A small network was shown many inputs. Here are its activations along a few directions, one row for each input.
Each table varies a few parts of the input and shows all the possible inputs, shuffled.
Descriptions start from the smaller parts, as in this example, which fits no table here: ring(5) and (point or ring(9) or (values(3) and line(4))).
Shared parts are said once, and a part with two or three values counts as separate values.

Other details of the inputs shift rows strongly along two fixed directions, in all tables alike. That doesn't count.

A family of inputs:
x1: [7 -2 8 -6 18 -21 -4 6 -16 12 12 23]
x2: [52 -23 2 -61 7 -20 3 31 -34 19 16 -9]
x3: [-30 25 -19 74 -22 1 8 -29 47 -16 -25 9]
x4: [-57 43 21 55 9 66 4 -49 50 -3 -1 33]
x5: [3 10 -1 18 -13 -3 1 -17 20 0 4 8]
x6: [22 -26 -5 -28 -7 -33 12 25 -24 -8 -2 -28]
x7: [-63 28 30 39 -7 79 17 -35 49 -5 5 7]
x8: [-24 8 4 34 -13 3 5 -28 22 -10 3 6]
x9: [56 -35 -16 -42 8 -55 -2 25 -54 -8 -5 -17]
x10: [-7 -7 -20 30 -24 -10 12 -11 9 -37 -35 -27]
x11: [-28 18 20 2 18 54 13 -4 17 3 -4 6]
x12: [25 -27 -28 11 -23 -75 -1 1 -23 -33 -20 -15]
x13: [-30 17 24 -58 45 64 -45 25 -25 46 45 31]
x14: [-22 15 28 -1 2 57 13 -4 35 15 3 1]
x15: [43 -30 -19 -24 8 -80 -3 32 -46 4 2 8]
x16: [14 9 23 -32 30 39 0 0 -8 25 21 17]
x17: [-60 24 22 43 -6 68 14 -31 42 -19 -8 6]
x18: [-4 -1 38 -48 41 44 6 22 -12 24 23 16]
x19: [58 -45 -29 -26 -15 -95 -3 24 -58 -25 -11 -25]
x20: [-58 18 -5 17 -13 43 -33 -9 20 4 8 -7]
x21: [-50 33 -1 70 -2 28 7 -34 46 -7 -16 26]
x22: [-12 17 34 -23 44 30 1 6 -3 50 48 50]
x23: [-16 -9 -34 64 -55 -22 20 -17 41 -55 -64 -52]
x24: [-9 8 5 26 -22 20 8 -21 26 -11 -6 -9]
x25: [16 -1 -7 3 14 -31 -4 2 -13 6 -3 14]
x26: [-43 25 12 43 -26 54 20 -23 55 -11 -17 -11]
x27: [-9 7 -31 66 -40 -27 5 -35 35 -40 -37 -15]
x28: [24 -21 5 -29 9 -19 0 13 -34 -6 7 -3]
x29: [21 -18 -54 61 -57 -91 8 -4 16 -40 -40 -29]
x30: [4 16 35 -52 43 63 8 17 -4 40 26 22]
x31: [23 5 5 -9 10 -16 -4 5 0 24 18 19]
x32: [12 -17 -40 47 -40 -61 4 -18 -3 -52 -44 -33]
x33: [36 7 33 -64 38 26 -7 15 -25 51 50 33]
x34: [17 -11 6 -18 2 -19 1 1 -21 6 19 1]
x35: [6 -10 -30 33 -39 -23 14 -10 14 -39 -41 -36]
x36: [-41 20 34 18 7 64 9 -27 27 7 19 15]
x37: [29 -2 -3 -14 6 -12 -3 -1 -13 5 4 3]
x38: [41 -33 -1 -58 15 -40 6 45 -50 0 3 -16]
x39: [9 11 14 -85 50 47 -48 37 -37 62 46 26]
x40: [32 -13 11 -42 29 -35 -5 21 -35 33 34 21]
x41: [8 27 30 -25 48 35 -7 1 2 49 37 49]
x42: [-49 6 4 53 -32 26 20 -24 49 -32 -27 -28]
x43: [32 -35 -66 -8 -56 -84 -38 30 -30 -25 -28 -58]
x44: [26 -27 -13 -23 2 -32 8 24 -21 -16 -23 -29]
x45: [-3 -5 -23 -33 9 -4 -43 25 -31 10 3 -7]
Each input here is: ring(5) and (point or line(8)).
Question: The inputs of x29 and x22 match in every part but the ring(5) part. If x14 is changed in the same way as x29 into x22, which row does it become?
Answer: x42
Question: Start at x23 and move only the line(8) part, one step at a time. The first step leads to x30. Which rows follow, in order?
Answer: x35, x16, x37, x27, x41, x3
Question: Which other rows agree with x12 in the ring(5) part? List them by row number.
Answer: x1, x13, x15, x17, x18, x19, x28, x38
Question: Which other rows agree with x10 in the ring(5) part? List them by row number.
Answer: x4, x9, x11, x21, x25, x32, x44, x45

A family of inputs:
x46: [17 -3 1 -11 3 -14 0 3 -5 12 12 3]
x47: [-25 9 1 -1 -13 38 -13 -4 14 2 2 -13]
x48: [-23 15 18 15 10 26 4 -16 16 8 16 19]
x49: [-25 18 12 36 -10 32 11 -27 38 -1 0 8]
x50: [5 0 -15 9 1 -23 -15 -1 -6 -2 -8 6]
x51: [49 -39 -23 -17 -10 -81 15 20 -44 -25 -16 -20]
x52: [19 -9 -14 3 3 -33 0 3 -11 -7 -11 -5]
x53: [3 2 22 -17 21 13 5 1 -8 18 24 21]
x54: [-8 -13 -20 3 -27 -14 -13 7 -11 -22 -14 -33]
x55: [-12 -5 -37 28 -45 -9 -8 -1 15 -32 -35 -41]
x56: [2 13 30 -12 16 34 13 -11 11 21 22 21]
x57: [-2 23 29 -8 20 48 16 -8 18 24 17 27]
x58: [-16 16 5 16 -4 15 -13 -14 20 12 12 15]
x59: [39 -21 -4 -54 29 -45 -19 33 -55 23 23 17]
x60: [26 -21 25 -75 30 7 -2 36 -41 25 27 -4]
x61: [8 6 -1 11 -5 2 10 -3 13 2 -4 4]
x62: [-12 -18 -33 18 -34 -27 -8 6 -11 -38 -31 -39]
x63: [-10 15 19 12 14 30 15 -18 16 0 -1 17]
x64: [-19 6 -5 30 -12 -6 -2 -16 14 -8 -1 4]
x65: [-2 -7 9 -17 -7 19 4 5 6 0 -2 -20]
x66: [42 -1 9 -65 38 -8 -21 32 -36 50 38 29]
x67: [-30 6 3 20 -8 34 8 -10 26 -21 -25 -18]
x68: [-17 13 25 13 7 29 17 -19 16 1 12 17]
x69: [-37 5 12 15 -4 36 10 -7 17 -17 -14 -12]
x70: [-22 11 4 -15 13 45 -16 4 0 5 1 -1]
x71: [-11 0 -5 8 -18 21 9 2 22 -13 -20 -25]
x72: [59 -25 -9 -60 15 -54 -14 32 -47 27 23 2]
x73: [-12 -7 -18 49 -26 -29 15 -15 12 -36 -29 -14]
x74: [6 -14 -21 21 -14 -48 5 -1 -10 -25 -18 -12]
x75: [42 -31 -45 4 -21 -89 -6 14 -30 -26 -31 -27]
x76: [15 -5 -28 29 -29 -41 7 -2 10 -20 -25 -20]
x77: [-1 16 2 0 8 15 -4 -2 10 19 8 16]
x78: [-17 18 17 18 16 36 8 -16 19 6 1 21]
x79: [-32 14 -2 40 -14 6 -10 -22 23 -9 0 10]
x80: [-2 12 34 -49 56 36 -9 14 -24 49 45 49]
Question: The inputs of x67 and x71 match in every part but one. If x78 is changed in the same way as x67 into x71, which row does it become?
Answer: x61
Question: What do these inputs look like to the network?
Answer: ring(5) and (values(2) or line(5))
Question: Change only the line(5) part in x58. List by row number the other rows that result.
Answer: x46, x49, x56, x72
Question: Change only the ring(5) part in x59. List by row number the other rows that result.
Answer: x50, x58, x66, x79

A family of inputs:
x81: [-28 16 -13 45 -38 16 -2 -24 35 -19 -18 -16]
x82: [28 -13 12 -39 23 -16 -4 12 -36 14 25 12]
x83: [35 -7 -29 9 -11 -52 4 3 -6 -5 -15 0]
x84: [-35 27 46 -29 39 93 2 1 14 42 42 34]
x85: [24 -31 -20 -20 -20 -45 3 23 -17 -18 -19 -42]
x86: [23 -26 -7 -32 -1 -24 4 15 -24 -14 -11 -27]
x87: [5 1 28 -51 38 41 2 13 -25 24 31 19]
x88: [-1 5 1 33 -1 -16 11 -19 11 -15 -9 9]
x89: [35 -16 12 -45 26 -24 -5 21 -33 33 31 19]
x90: [52 -17 -4 -50 16 -37 -14 21 -36 30 24 13]
x91: [-14 18 39 -9 37 47 1 -16 3 29 32 40]
x92: [9 3 -6 -1 -9 -6 -10 -4 2 6 8 2]
x93: [3 14 20 0 33 13 14 -8 -3 17 13 34]
x94: [11 4 7 -1 18 -12 12 4 -3 17 10 24]
x95: [18 -25 -14 -14 -17 -27 9 24 -13 -18 -22 -31]
x96: [-43 19 8 48 -18 27 6 -28 39 -10 -1 5]
x97: [-33 10 -28 40 -24 0 -23 -12 18 -21 -25 -13]
x98: [-34 27 9 21 -5 64 -2 -18 34 5 3 3]
x99: [28 -32 -19 -14 -16 -40 11 18 -25 -32 -31 -34]
x100: [-32 24 9 56 -9 16 13 -29 45 -7 -5 17]
x101: [36 -8 -24 7 -14 -54 -2 1 -3 -7 -11 -3]
x102: [-35 13 8 33 -15 27 8 -24 20 -19 -8 -3]
x103: [-25 10 -12 36 -31 22 0 -18 39 -20 -28 -33]
x104: [-2 -9 -9 7 -23 -21 3 5 -2 -12 -6 -16]
x105: [-15 8 25 -52 50 36 -26 27 -27 43 37 33]
x106: [-2 -17 -22 1 -3 -37 -18 10 -29 -22 -16 -13]
x107: [-6 2 -15 22 -28 11 3 -2 21 -20 -32 -30]
Question: What do these inputs look like to the network?
Answer: values(3) and (point or line(8))
Question: Which other rows agree with x100 in the values(3) part? List them by row number.
Answer: x84, x85, x89, x94, x95, x96, x104, x105
